Each row below holds a small network's activations on one input, seen along a few directions.
Each table varies a few parts of the input and shows all the possible inputs, shuffled.
Descriptions start from the smaller parts, as in this example, which fits no table here: one of 8 places around a ring, together with either a single point or one of 9 places along a line or (one of 3 separate values, together with one of 4 places along a line).
Shared parts are said once, and a part with two or three values counts as separate values.

Other details of the inputs vary at random and push rows far along two fixed directions, the same in every table; ignore that.

Rows:
R1: [ -7 -29  -2  50 -67 -31  36  57 -12 -25  21  56 -65  27   7  72]
R2: [-30 -48 -22  32  -2  25 -23  43  19  22  43 -20  10 -23 -12 -50]
R3: [-24 -37  -7  32  22   9 -41  29  29  25  15 -39  38 -33 -35 -42]
R4: [-28 -39 -17  26  -8  17 -14  36  11  15  34  -6   5 -21 -11 -35]
R5: [  6   2   8  28 -61 -36  47  33 -24 -35  -1  61 -69  39  17  88]
R6: [  2  -6   8  34 -20   4 -13 -18  -1  24   8 -13  -8  22  -5  29]
R7: [ 35  54  21 -39  -5 -19  42 -41 -27 -29 -35  24 -33  32  31  48]
R8: [ 31  58  11 -73  44  15  12 -73 -18  -5 -37 -18  18  -1  22 -20]
R9: [ 11  30   2 -51  35  19   0 -47 -10   4 -18 -16  24 -15   8 -35]
R10: [ 18  32  12 -34  48   0 -35 -38  25  -6 -28 -24  67 -10 -18 -19]
R11: [ -2 -16   3  53 -80 -57   9  21  -9   0 -18  37 -57  70  13  95]
R12: [ 27  44  16 -31  -6 -17  38 -30 -25 -24 -27  25 -31  28  26  43]
R13: [-13 -17 -13  -1  13  21 -13   8   9  17  20 -18  16 -22  -3 -44]
R14: [ -2  -8  -6   1   0   9   3   7   0   2  11  -4  -7  -1   4 -12]
R15: [ -6  -7  -6   1  -3   8   3   6  -6   2   8   7  -1  -9   0 -11]
R16: [ 26  48  26 -48  54  -6  -7 -60  -6   1 -50 -31  32  -9  -3  -7]
R17: [ 31  52  18 -43  -5 -17  42 -41 -31 -30 -38  30 -31  29  25  51]
R18: [ -9  -9 -10  -9  14  22  -8  -4   2  11   9 -12  16 -21  -3 -38]
R19: [-33 -47 -22  30  -5  25 -21  43  15  23  41 -14  13 -28 -17 -49]
R20: [-19 -26 -14  16  -8  14  -7  27   3  10  23   2   2 -18  -7 -21]
R21: [-10 -24   0  32   4 -12 -28  30  28   2   7 -11  26  -9 -26   0]
R22: [ 37  62  26 -59  55 -10 -16 -70   7 -17 -55 -16  53   2  -4   2]
R23: [ 25  48   9 -64  42  16   7 -62 -13   0 -28 -18  20  -5  20 -27]
R24: [-26 -37 -18  27  -7  17 -14  36  14  16  36 -10   3 -18  -8 -36]
R25: [ 19  22  21  -4  10 -28   3 -14   2 -17 -32   3   5  13  -6  37]
R26: [-32 -50 -27  22  16  35 -34  32  22  32  45 -32  29 -38 -18 -77]
R27: [-12 -25 -11  20 -15   4   3  28   5   3  23   4 -13  -4  -1  -6]
R28: [-12 -31  -5  52 -66 -26  30  61 -10 -22  23  51 -62  24   3  64]
Description of these inputs: either one of 2 separate values or one of 6 places along a line or (one of 4 places along a line, together with one of 5 places around a ring).
Which other rows belong to the same alternative as R25? List them by row number. -> R3, R10, R16, R21, R22

Rows:
R29: [ 16  48  15 -46  28  28   8 -69 -22  14 -14 -20  13  -7  15 -19]
R30: [ 11  41   1 -60  31   8 -13 -47  -3 -10 -30   7  49 -13   3 -26]
R31: [-16  -3  -5 -20  21  -9  -9   8  -3   3 -22  -4  22 -29 -10 -34]
R32: [  6  12  23  34 -38 -43  -5 -10  -2   6 -26   7 -17  45  -1  72]
R33: [ -5 -19 -10  32 -46 -18   5  49  22 -22  30  34 -21  32  10  30]
R34: [ 26  27   8 -38  25   5  28 -43 -28  -7 -31  -6 -19   3  13  10]
R35: [ 29   1  21  38 -21 -31  16  -5  -5 -19 -20  12 -39  42  -8  93]
R36: [ 22  30  -7 -45   4   4   4 -51 -15  -8 -31  11   4  26  20   8]
R37: [-16 -32  -4  25  18  10   0  47  15   8  28 -28  -5 -29 -10 -41]
R38: [ 10  -4 -10   6 -42 -25  21   4 -15 -19 -13  39 -43  42  17  51]
R39: [ 28  11  34  39 -13 -39  17  17  14 -29  -8   6 -28  36  -6  82]
R40: [  2  16   4  11 -57 -22  22  -5 -18  -6  -4  40 -39  44  25  59]
R41: [-19 -14  -9  -8  12  -7 -14  20   5   5  -8   1  23 -29 -13 -33]
R42: [  5  -9  -7  -8  15  20   5 -12 -10   6   3 -13  -7 -10   0 -14]
R43: [ 39  59  18 -51  31  16  20 -51  -1 -28 -10   0  11  12  21   7]
R44: [-30 -34 -20  13  -2   7 -29  35  19   7  20   6  34 -29 -20 -41]
R45: [ -3 -22 -12  17 -35 -29  18  24 -13  -7 -11  25 -46  26  10  35]
R46: [-22 -25 -13   4  19   0 -18  34  20  15   8 -30  16 -21  -5 -59]
R47: [  0 -35  -2  58 -40 -39 -15  27  13  -1 -10  10 -22  40 -15  64]
R48: [-16 -36   0  47 -34 -14  20  66   0 -21  28  37 -33 -10 -14  38]
R49: [-14 -50 -11  51 -28  -9  21  54 -11  -1  21   9 -56   2  -6  24]
R50: [-29 -22 -14  11 -12  10 -23   9   2  36  15 -17  10 -12  -1 -40]
R51: [  7   0   8  21 -31 -11  28  29  -7 -35  14  50 -26   8  -3  57]
R52: [ -3  -3  13  29 -37 -14  36  17 -24   1   6  17 -56  14  11  47]
R53: [-26 -48 -32  14  -3  15 -28  22  11  25  16 -17  11 -13  -8 -46]
R54: [-20 -32  -6  58 -50  11   7  41   0  12  51  18 -34   7  -1  24]
R55: [-29 -19 -21  10 -14  29 -36  -2  14  36  31 -14  31  -8  -3 -47]
R56: [-24 -34  -6  19  16  13  -8  40   8   7  24  -9  16 -48 -26 -38]
R57: [-15 -35  -1  48 -34  -7  15  61   4 -21  34  39 -25  -9 -16  32]
R58: [ -6 -25 -22   7  10  44 -18  -3  11  13  36 -14  17 -13 -10 -34]
R59: [ 10  10   7   0 -21 -42  30  23  -3 -25 -17  24 -39  28  22  38]
R60: [-11  -2  -4   8  -4  38 -11 -12   2  23  36 -12  13  -9  -2 -23]
R61: [ 26  51   5 -59  28   1   0 -47   4 -15 -25  -4  26  14  24 -17]
R62: [ 32  44  21 -39  26  -2  31 -28  -9 -25 -19  -3 -12   6  19  13]
R63: [ 25  52  13 -54  34  20   9 -50  -8 -25 -15  13  32 -13   0   0]
R64: [ 11  17 -18 -43  15  21 -17 -49  -1   5 -12  -4  28  10  10 -25]
R65: [ 20  30  16 -36  41   6  20 -22  -4 -10 -14 -21   3 -12  12 -19]
R66: [ 13  29   2 -47  30  -3  -2 -27   5  -5 -24 -16  20   0  17 -30]
R67: [  4  -3  -2   2  17  25  -5  12  19  -4  33 -13  15 -13   0 -29]
R68: [  9  21  -7 -55  38   2  -2 -50 -20  12 -47 -25  12  -4  11 -35]
R69: [  9   8  23   9  34  -4 -24 -12  16  -2 -14 -19  41 -20 -35  10]
R70: [-19 -20  -1   5  28  10  -4  28   1   6  10 -15  15 -49 -24 -40]
R71: [  7   2  10   8  24 -16 -37  -4  35   7 -15 -35  41   7 -15  -9]
R72: [-40 -35 -16  22  -7   6 -23  24   1  44  12 -27   5 -22  -6 -50]
R73: [ 39  46  10 -50  21  10  29 -66 -29 -19 -32   7 -16  17  20  24]
R74: [-28 -17 -15   7  -8  17 -28  -2   5  36  19 -18  21 -11   1 -47]
R75: [-29 -34  -9  29  -1  31 -17  20   4  38  41 -29   6 -32 -12 -46]
R76: [-14 -21  11  43  12  17 -40  -3  20  42  18 -50  31 -17 -31 -17]
R77: [-30 -32  -5  31   1  19  -6  25  -5  36  27 -29  -9 -30 -10 -37]
R78: [-39 -37 -17  22  -9   9 -27  24   6  45  21 -26  12 -22  -7 -54]
R79: [ 30  42  17 -37  28   7  22 -32  -3 -23 -10  -4  -1   4  17   1]
R80: [ -4  10  -9 -25   7   9 -19  -9  10  -9  -1  17  41 -10  -6 -19]
R81: [ 31  32   3 -37  15  20  18 -52 -20 -12 -15   5  -6  14  15  15]
R82: [ 14  12  24  26 -27 -59   0  13   5 -30 -37  35  -7  33 -16  87]
R83: [ 25  44   9 -45  12 -15  14 -32  -2 -23 -29   9   3  22  25   7]
R84: [ -1   3   3   0 -27 -33  17  23  -9 -27 -18  44 -19  10   3  42]
What is each input in this table made of? -> one of 2 separate values, together with one of 4 places along a line, together with either a single point or one of 6 places along a line
Changing only the place on the line of 4 turns R31 into R68. The same change can be made to R51. Which row results? -> R81
Changing only the place on the line of 4 turns R38 into R74. The same change can be made to R47. Which row results? -> R32
Change only the choice among 2 separate values in R57. List by row number the other rows that result. -> R44
A walk changes only the place on the line of 6. It starts at R55 and steps to R40. List the rest of the walk in order. -> R74, R50, R78, R72
Which other rows agree with R77 in the place on the line of 4 and the choice among 2 separate values? List them by row number. -> R29, R52, R54, R60, R75, R76
Change only the choice among 2 separate values in R49. List by row number the other rows that result. -> R68

Rows:
R85: [ 17  26  11 -12  -3  -9   5 -34 -10  -2 -23   1  -6  23   8  29]
R86: [-50 -76 -35  61 -32  18 -40  64  27  38  56 -14   9 -17 -19 -49]
R87: [ 18  18  19   0   6 -23  15   1  -2 -24 -19  10 -10   9  -3  41]
R88: [-12 -28  -6  37 -37 -23  12  56   5 -20  17  36 -27   9  -5  33]
R89: [-15 -30  -9  44 -50 -17   4  37   0   2  16  23 -34  25   2  35]
R90: [  8   4  11  13 -12 -22  15  21   3 -25  -3  22 -15  11  -1  36]
R91: [ -8  -1 -14 -33  34  43   7  -5  -7   8  22 -17  13 -40   6 -69]
R92: [ 18  19  17  -3   2 -22  18  -1  -2 -26 -19  15 -10  10  -1  40]
R93: [ 10  17   6 -25  24   0  -2 -15   3 -11 -14  -2  21 -10   0 -11]
R94: [  1   9  -5 -20  21  16 -23 -35   2  22 -10 -27  30  -7  -1 -32]
R95: [ -3  -1   4   3  20  12 -25 -20   9  26  -3 -35  27  -9 -12 -23]
R96: [-11  -3 -15 -20  11  39   6 -18 -17  26  19 -19  -5 -20  14 -53]
R97: [  4  17  -2 -34  18   4  -1 -15   1 -10 -10   6  20 -10   4 -18]
R98: [ 21  29  17 -11  -2 -16  11 -36 -12  -4 -29   0 -12  26   8  40]
What is each input in this table made of? -> one of 2 separate values, together with either a single point or one of 6 places along a line
Changing only the choice among 2 separate values turns R96 into R91. The same change can be made to R98. Which row results? -> R92
Change only the choice among 2 separate values in R94. List by row number the other rows that result. -> R93
Change only the choice among 2 separate values in R88. List by row number the other rows that result. -> R89
